m =
[[-31  31  31  29 -29  29]
 [ 31 -31 -31  27 -27  27]]
What is the entry in the top-right corner?
A: 29
What is the smallest entry in the last column?
A: 27
The second-last entry, reading row by row: -27
What is the entry just left of -27?
A: 27
The top-left entry: -31

Questions about the row below.
1) What is the second entry from the right?
2) What is the 3rd-last entry?
3) What is the 3rd entry from the left?
4) What is the entry just right of -6?
5) What is the 5th entry from the end?
[ 38 -24   9 -10  -6 -14 -15 -28 -11 -18  -7]
1) -18
2) -11
3) 9
4) -14
5) -15

B =
[[  6 -18  -3  -8  18   1  -8  14   0   7   1   5   8  -7]
 [ -4  15 -15 -12 -23   8   3   1  12   8   5 -16 -11   2]
 [ -3  -9  -2   9  15  -4  -5   6  -4   1  14   3   4 -15]
 [  5   7   3  10   1  15  27   8  11 -12  -8   0  -5 -11]
 [  7  12 -15   3 -10  -2 -11  11  29 -10  -4  -3  -8   3]
 [-37   5   1  -5  -1   2  -9 -10  -9   2   0   3  13   0]
 [  6   2 -33   8  -5 -16  -4  -5  10  -1   5  -8  -6 -15]
 [ -8 -20 -13 -17  -4  -8 -15   4 -15   3   2  13   2  29]
 [-15   4   0  -2   0   7  -8 -11  -2 -13   6   8   5 -15]
 [ 19  -2   0   5  -4 -14 -12   4   9 -14  -2 -24  -8  -9]
 [  2 -13   8  -3 -10   4   4  16 -17   0 -16  -1  22  11]
 [-16  -1   8  15   4   4 -16  -9  -2   2   4 -11   7 -11]]
Counting starts at 1.
The entry in row 1 and column 3: -3
The entry in the top-left corner is 6
The entry in the bottom-right corner: -11
What is the entry at row 2, column 1? -4
What is the entry in row 3 and column 1? -3
What is the entry in row 1 and column 2? -18
The entry just left of 27 -> 15
What is the bottom-left entry? -16
The entry in the top-right corner -> -7
What is the entry directly above the smallest entry? 7

Questions about the row below.
1) Give the 3rd entry from the right.
2) Give the 1st entry from the left.
3) Give the 2nd largest entry.
4) Give the entry just right of -69.184.
5) Give the entry just right of 15.456.
6) Give the second entry from the right.
[ -69.184  -82.452  -28.806   15.456  -73.636 -103.524   89.864   -7.597
 -138.261  -76.007  146.931 -119.160]
1) -76.007
2) -69.184
3) 89.864
4) -82.452
5) -73.636
6) 146.931

Read these off the table that follows. Counting starts at 1.
1) Report the entry just left of 59.
2) Report the top-right entry.
3) Report the entry at row 1, column 2.
4) Report the entry in the top-left corner.
5) Report the entry directly below 3.
[[70 24 26 63 69 87 61 66  3]
 [53 59 54 51 55 58 54 54 55]]
1) 53
2) 3
3) 24
4) 70
5) 55

[[  8 -33   0 -14  32   6 -15]
 [-27 -19 -18 -28   6  -1   8]
 [ -5  32   4  15 -33  -6  19]
 [ 34 -21  21 -13   8   5 -13]
 [ -4 -39   2 -15 -19  -8  -3]
 [ 36  10  26  -7 -19   3   8]
 [-34 -15 -26 -15  14  -2   8]
 [ -6   9 -18  31   1 -10 -29]
 [ 38  -1  30   2  -1   4  10]
 [ -5  30  -1  14 -35  -6   8]
 [-12 -32 -14   4 -20 -14 -23]
 [ -5  36  12  17 -15   3  18]]
The first entry in reading order is 8
Find the entry in the bottom-left corner.
Answer: -5
Find the largest entry in the last row.
Answer: 36
The last entry, reading row by row is 18
Find the entry directly below 0.
Answer: -18
The entry just right of the smallest entry: 2
The top-right entry is -15
Find the 2nd entry, reading row by row.
Answer: -33
The minimum: -39
Find the entry just left of the smallest entry.
Answer: -4
Find the entry just right of -12.
Answer: -32
Find the largest entry in the first column.
Answer: 38
Find the 3rd entry, reading row by row.
Answer: 0
Find the largest entry in the last column.
Answer: 19
The smallest entry in the first column -> -34
Find the smallest entry in the last column.
Answer: -29
Find the 4th entry in reading order.
Answer: -14
The smallest entry in the last row: -15
Find the entry directly above 1.
Answer: 14
Find the fourth-last entry, reading row by row.
Answer: 17
The 2nd entry on the diagonal from the top-right corner: -1
The 2nd smallest entry -> -35
